Here are a small network's activations along a few directions, averaged over the inputs that share one value of a field.
Related values have similar rows: they may be neighbours, one step apart, or belong to one group.
Random noise pushes rows far along 13 fixed directions. That doesn't count. These rows show it; they differ only by the noise:
[ 239  348  111 -163  230   66  -60   20 -197  -25   -9  113  -58  207
  -53   88 -153  115 -323   21   22  256   -1  -68]
[-192  -24  -76   46  -87  117 -205   -9   33   44   15  123  175  128
 -428 -170  198  233 -324   30  269  113  -29 -149]
[  -1  165   95  200  -29   21  -72   69  106 -369  110  -37 -149  270
 -139  111   61  203 -151 -222   58   77  108  -94]
[ -48 -271   47   32   79  369   72  146   21 -249 -119 -111  -53 -170
 -133 -172 -183  -80  152 -194   32 -152  170 -307]
[-158 -142   43  388   47  190  143 -239  159  139  120  175  273 -204
 -187  -73   14   32  -10 -279  171 -182  134 -269]
[  83  204  -50  306   30  201  -58 -146   87 -180   63   44   97  281
  -76   94 -197   32   46 -153  101   76  240 -329]
[  67 -119  227  218  -28  165   -3  -73  -26   38  130   84   75 -245
 -249 -310    2   85 -143   17  128 -245 -254   14]
[-287 -357  104 -252    3  -24    5    1  -66  -32 -297 -119  -66 -237
  245  147  209 -139  127 -350 -164  -87  176  -78]
[ -58   72  -88  -38  188   75  241  226  332   74  -51 -195  159 -165
   77  -71  268   17  -10  -93  -62  -72  125  -48]
[  57   44   53   64  138   72   29 -175   68  -53  -26   47   90  -78
  211  155    2 -158  102 -183  -29   69   24 -141]
[-191 -211   -4  128 -156 -114   18  161   79   18  181  187   32 -196
 -181  -93   68   74 -113   57  134   11  -66  154]
[ -14   25  232  151  -68  146  -50 -189 -206  208 -119  226    7    7
  -71  217 -124   24  -58 -305  -60  -26  166   35]
[-177 -284   45  135  -70  -79  -38   88   91 -304  251  144  155 -269
  -69 -306  152  162 -299  251   85  -71  -12  -14]
[  -7 -226  -41  -34  -76   -6  117  148  108 -137   32   70 -110 -179
 -103  -80  -88   56  326  -67  111  -85 -295  154]
[  33  -63   64 -141 -121 -244   41  -18 -169  102   36   46 -172   54
 -151  -82 -116  272  133  -66  131 -198 -341  179]


Sele, 16 values:
p1: [  25  -11   86  101 -271 -200  -99 -239  -83  -96  -44 -260  -56  165
  259  -69   99  154  101   25 -198 -383   51   69]
p14: [  65  144 -188  130   72  -96   46 -317  295   92  173   95  278    4
    8  -13  217   22   71  -37  254   60 -378  -88]
p2: [-142   21  -19  -94   26 -302  142  151   75   79  174  145  -23 -112
   50  113  205  128 -293   69   -2  167   46  250]
p7: [  96  230 -126   25  166  -45  240 -218   46  456  -63   -4   79   41
  240  321 -128 -319  273 -165  -82   90  144  -30]
p11: [-159 -312 -150  -82  100  -40  339  -56  -90  371  -22  199  131 -333
 -140  -69 -255   44  156   60   -3 -223   87    2]
p9: [-292  -46  -98  156  178  261  288 -111  301  135 -178  208  259  -51
 -185  267  130  201  204 -432  -25    2  414  -69]
p6: [ 112  184  253  330  -26   66  -44 -434 -245  217  -21   13  168  156
   79   39 -123   69  -56   26 -211 -306  299  -34]
p15: [-156  -60 -142  125 -232 -235 -169  -73 -139  483  118 -169   26   83
  -75 -141   -6 -321 -182  266   86  -46   86  -90]
p3: [-324 -111  207  214 -106   37 -105   24 -161 -142  -40 -123  -79  131
   64  142   98    0 -403 -130 -234  -56  855 -204]
p5: [-194  -90  131  191 -250 -187  -32  117 -140   80   86  -66 -324  180
  -82  200 -120  -54  115 -187   -6  -72  288  125]
p4: [ -63   32 -116   52   14  234  -93 -163  169   30  -97  -50  321   64
 -140 -199  227  189   -8   -3  105 -108  -21 -211]
p12: [ -30  -36   20 -158   78   43   63   76   33   98  -92  -86 -170 -148
   26   89  238 -172  -93 -157  -90   45 -150   76]
p10: [ -24   64  -15    1  118  181  120  244  126    5 -100 -378 -133   87
  -10    5   -5 -113   97 -225  -48  -66  346 -206]
p13: [-173  -86 -137  185 -255 -244  -20  -57 -119  -42  139  136  -93  220
  195  268 -286  -87  146 -122  -79   -2  425 -119]
p8: [ -13    2 -204   18   74   57   85 -244  -34  357   12  173  258  -18
 -284 -171 -158  133   88  203  175  -76 -133  -45]
p16: [ -19 -144   94   82   95  113  227   46  -63  -70    4   91  -10 -254
   86   14 -156  -35 -166 -144 -188 -139  264 -114]
Sele is arranged as a 4 by 4 grid.
How many steps from neighbour to neighbour lead from p16 to p7, at the fewest? -> 3
A value of Sele combines one of 4 hidden first parts with one of 4 second parts; all combinations occur once.
p11 and p9 share the first part; p11 and p16 share the second. Which value has the first part of p16 and the second part of p9? -> p4
p15 and p5 share the first part; p15 and p12 share the second. Which value has the first part of p12 and the second part of p5? -> p10
p2 and p1 share the first part; p2 and p6 share the second. Which value has the first part of p6 and the second part of p1? -> p8
